These are the activations of a small neural network, seen along a few directions. Each row is one input.
Each table varies a few parts of the input and shows all the possible inputs, shuffled.
A made-up example of a description, with smaller parts first: one of 2 separate values, together with either a single point or one of 9 places along a line or (one of 5 places around a ring, together with one of 6 places along a line).
Shared parts are said once, and a part with two or three values counts as separate values.
(in the rows, 100 means zero)

Other details of the inputs vary at random and push rows far along two fixed directions, the same in every table; ignore that.

Table:
R1: 162	96	88	103	48	70	62	93	130	110	70	76	111	131	30
R2: 128	123	103	105	61	43	91	80	107	96	67	80	116	124	70
R3: 76	108	101	101	140	121	103	117	95	100	143	122	71	68	146
R4: 70	100	99	79	133	149	103	99	82	113	145	103	89	83	121
R5: 51	66	97	86	138	165	130	110	67	106	115	113	106	91	141
R6: 124	70	119	103	30	102	115	120	113	95	44	78	105	106	76
R7: 143	118	102	123	58	38	90	87	114	64	70	91	109	104	81
R8: 107	124	96	83	106	112	67	87	100	121	158	90	104	90	85
R9: 63	59	97	93	123	181	126	119	86	94	115	125	76	81	128
R10: 112	121	94	83	115	107	61	99	105	126	156	92	92	90	85
R11: 58	96	82	98	149	135	114	93	64	92	132	128	105	88	148
R12: 75	101	95	106	142	115	103	106	101	99	127	121	78	83	134
R13: 101	142	98	87	127	87	68	98	108	136	152	91	97	92	94
R14: 59	56	130	103	87	103	171	126	90	109	13	92	123	121	128
R15: 99	125	100	104	109	95	89	94	97	98	132	107	97	82	116
R16: 135	144	103	88	66	34	70	71	113	131	85	61	132	136	38
R17: 59	49	114	93	111	180	137	151	91	99	114	121	61	59	150
R18: 82	140	100	85	133	107	78	88	99	132	165	95	104	80	110
R19: 104	88	109	118	79	75	131	106	96	54	51	109	96	97	117
R20: 74	78	131	104	89	91	149	118	114	110	32	93	103	121	102
R21: 99	64	120	102	82	103	122	124	122	111	51	88	95	114	93
R22: 137	151	72	107	125	66	41	77	100	82	170	114	89	78	91
R23: 104	73	96	124	78	74	136	101	84	53	34	108	117	114	117
R24: 127	114	101	111	72	45	90	80	117	91	61	90	113	133	63
R25: 72	62	139	111	88	93	159	140	124	116	18	88	94	114	120
R26: 121	141	73	82	131	105	36	59	100	123	173	97	109	112	53
R27: 154	107	91	89	36	74	69	79	109	104	78	71	121	125	34
R28: 136	150	60	114	137	68	34	63	105	83	168	117	93	90	81
R29: 77	100	84	112	147	122	107	92	86	61	132	141	79	78	139
R30: 89	35	105	100	60	138	148	123	83	90	28	97	115	114	108
Description of these inputs: one of 5 places along a line, together with either a single point or one of 5 places around a ring.
The inputs of R20 and R26 match in every part but the place on the line of 5. If R13 is changed in the same way as R20 into R26, which row does it become?
> R10
Which other rows agree with R6 in the place on the line of 5? List them by row number.
> R1, R9, R17, R27, R30
Which other rows does R23 become when the place on the line of 5 takes its other values? List them by row number.
> R5, R11, R14, R30
Which other rows does R22 become when the place on the ring of 5 takes its other values? List them by row number.
> R7, R19, R28, R29
